A small network was trained on made-up records. Each row is its average activation on records with the value named, seen along a few directions.
Values that are neighbours, or in one group, have similar rows; names and order tell nothing.

Other fields vary at random and push rows far along two fixed directions, the same in every table; ignore that.
These rows show it; all are for the same value of a field, averaged over different records:
-20	-85	22	55	33	20	-83	-83	167	-65	0	-43	-286	-321	118	-45	-45	72	97	-138	-221
-64	5	186	-189	75	14	122	-140	-1	102	-79	-40	21	-178	-218	-164	-229	112	220	-315	-134
-106	156	214	-507	33	-13	368	-173	-175	341	-93	-54	470	321	-626	-88	-359	-38	70	-290	106
68	144	-240	-125	-191	-76	54	35	5	44	185	-56	292	583	-225	289	-31	-440	-476	290	241
-49	-161	206	46	154	54	-98	-141	133	-34	-138	-38	-369	-620	99	-281	-120	240	358	-363	-392
105	67	-386	80	-195	-49	-104	65	131	-115	252	-51	18	396	62	375	124	-416	-532	369	137
-52	-283	99	281	144	72	-387	-103	274	-237	-91	-24	-731	-962	439	-240	73	262	374	-254	-582
-5	65	21	-229	-57	-35	138	-77	-34	130	4	-34	212	209	-297	21	-203	-124	-102	-86	53

Values of G:
g2: -181	114	269	-162	-31	-153	79	-179	-48	45	-147	62	15	-126	-139	-199	-176	225	259	-276	-54
g8: -161	274	97	-219	-1	-86	186	-81	-178	281	-97	71	474	220	-283	-60	-159	113	-94	-141	79
g10: -50	94	467	-292	190	130	342	-153	-279	112	-128	10	216	92	-468	-177	-367	123	376	-364	87
g7: 39	-19	-72	-49	81	57	184	90	-117	149	-108	-60	184	196	-22	-105	84	78	160	126	195
g6: 54	-89	-131	152	-16	19	-190	-23	181	-122	77	-39	-296	-209	197	60	52	-84	-104	39	-168
g9: 168	74	-278	140	-115	-44	-25	230	-28	-64	22	90	273	365	180	249	354	-156	-232	407	418
g1: 40	-87	22	-10	9	105	164	95	-207	-40	-32	-12	85	151	-8	-58	-26	-3	123	97	260
g3: 53	-261	42	144	199	122	-83	64	16	-134	106	-53	-274	-246	228	-103	65	167	146	21	-116
g4: 114	-40	-289	469	-110	-69	-283	300	70	-131	153	88	-75	-16	446	240	480	-41	-223	488	47
g5: 47	32	-251	414	-202	-69	-384	278	93	-262	113	182	-229	145	516	285	484	-91	-420	390	42
G is arranged as a ring.
A walk along G starts at g1 and steps to its neighbour g7. Put g2, g6, g3, g4 in the order it reaches them.
Answer: g4, g2, g6, g3
Fewest steps between g5 and g10?
Answer: 4

Values of C:
c1: -17	-305	15	359	78	133	-431	55	138	-464	159	93	-728	-515	534	-5	196	102	-118	-62	-398
c5: 19	87	-214	2	-100	9	132	85	-266	2	249	-95	303	559	-81	188	-61	-254	-322	404	435
c4: 80	-358	67	6	369	266	83	57	110	258	-197	-137	-82	-687	103	-338	29	364	542	-300	-354
c3: -61	165	-90	92	-39	-217	-69	110	-26	118	0	56	153	209	88	1	249	229	-67	237	16
c8: 12	181	292	-212	7	-32	140	-165	-25	135	129	16	224	168	-497	93	-313	-66	-85	-164	-117
c6: 72	113	-174	380	-225	-51	-218	268	15	-202	-20	256	-10	117	437	310	465	-87	-207	321	257
c2: -83	177	-288	-192	-254	-164	-91	-207	207	93	-54	-71	104	91	-99	62	-109	-369	-378	-93	-38
c7: -21	-59	392	-434	163	56	454	-202	-152	61	-267	-118	35	59	-485	-311	-456	81	634	-343	199
C is arranged as a star with 4 arms.
Name the neighbours of c1, in listed order.
Answer: c5, c8
Name the neighbours of c6, in listed order.
Answer: c3

Values of Y:
y11: -14	-24	160	279	34	-44	-135	216	96	-209	-95	155	-162	-146	417	38	250	338	282	107	-60
y13: -228	380	289	-579	-109	-164	590	-98	-410	670	-392	142	918	548	-721	-291	-193	355	18	-350	198
y14: -54	204	303	-201	-17	-93	102	-107	-82	-22	2	294	132	377	-404	111	-138	-256	-108	-65	184
y7: 98	85	-58	23	-17	168	360	161	-307	-38	52	-19	280	503	-189	113	-170	-258	-76	182	445
y1: 46	224	-391	396	-370	-408	-431	-34	267	-252	101	29	-293	-45	334	300	341	-303	-371	395	70
y15: 187	35	-379	121	-58	70	-86	180	98	236	-7	3	357	127	101	218	304	-169	-195	233	-26
y10: -37	-277	247	50	47	160	-80	-90	19	-231	-94	-56	-713	-462	137	-202	-81	149	503	-289	-230
y8: -111	-36	179	-111	289	17	-65	-166	197	17	-42	-69	-391	-615	-165	-332	-290	307	266	-613	-654
y2: -7	-307	382	202	316	167	61	117	-216	-56	-42	-31	-257	-621	229	-276	46	685	700	-143	-89
y4: 55	-127	163	-259	153	98	212	-281	-36	111	109	-252	87	16	-411	-166	-476	-115	114	-111	-167
y3: -110	-71	-455	291	-164	-137	-450	19	259	-50	336	-100	-248	-210	468	156	163	-234	-352	369	-158
y9: 148	-107	-247	119	206	130	-73	169	145	125	63	-197	-32	140	213	101	339	-88	-172	371	114
y5: 109	-298	-99	-247	119	60	134	-79	122	-5	-197	-146	-48	-327	-76	-267	-107	23	314	-253	-30
y6: -57	109	75	-147	-282	-11	15	-91	48	-45	143	83	242	203	-137	251	-173	-275	-577	-78	44
y12: -26	209	-169	64	-147	-13	-156	84	-200	-251	63	164	126	511	204	249	185	-158	-349	245	359
Each value of Y is a pair of two hidden parts, and every pair occurs once (5 first parts, 3 second parts).
Changing only the second part turns y12 into y11. y1 has the same second part as y12; what does that change turn y1 into?
Answer: y13
Changing only the second part turns y3 into y15. y5 has the same second part as y3; what does that change turn y5 into?
Answer: y9

Values of V:
v6: -171	53	485	-340	189	32	289	-264	-64	272	-260	-30	88	-338	-416	-395	-448	365	495	-617	-289
v1: 50	-29	-317	418	-179	-88	-387	143	177	-237	136	72	-279	-85	508	221	401	-139	-370	348	-58
v7: -27	-50	8	-66	71	6	-16	-105	111	1	-50	-80	-145	-222	-22	-110	-111	-16	96	-162	-115
v8: -58	43	72	33	-35	-65	-28	-4	-8	41	-138	74	-12	-116	81	-73	99	172	120	-70	-28
v9: 49	-328	19	311	107	91	-284	3	237	-316	36	-40	-695	-698	406	-105	77	90	270	-106	-366
v5: 47	31	-235	239	-74	-47	-175	153	42	-125	54	64	-27	105	301	132	251	-56	-136	278	57
v12: -83	42	73	-81	-36	-35	-25	-98	0	114	-48	25	48	-166	-74	-78	-72	121	37	-204	-178
v4: -56	112	84	-189	-19	-73	79	-129	13	129	-20	8	166	108	-253	-31	-155	-49	-88	-119	-51
v11: -99	198	117	-161	-37	-64	82	-58	-50	136	-84	76	267	122	-164	-10	-88	92	-65	-161	13
v2: 9	-86	238	-127	172	129	205	-43	-135	78	-113	-20	38	-122	-175	-179	-159	171	339	-211	14
v14: 81	-88	-119	74	-9	62	-60	35	23	-154	164	-57	-141	117	52	130	-4	-243	-125	184	78
v10: 71	-88	-147	176	45	90	-67	194	-3	-83	48	5	-99	24	233	78	216	-3	-25	183	87
v3: 125	-35	-181	11	-48	10	28	62	-57	-101	185	-95	60	369	-42	173	35	-253	-241	322	241
v13: 62	224	-97	-297	-147	-48	358	111	-287	246	89	-2	731	903	-433	246	-42	-251	-308	335	597
V is arranged as a ring.
A walk along V starts at v3 and steps to its neighbour v14. Put v1, v12, v4, v11 in the order it reaches them.
Answer: v4, v12, v11, v1
Name the neighbours of v13, in listed order.
Answer: v5, v10
Name the neighbours of v7, in listed order.
Answer: v6, v9
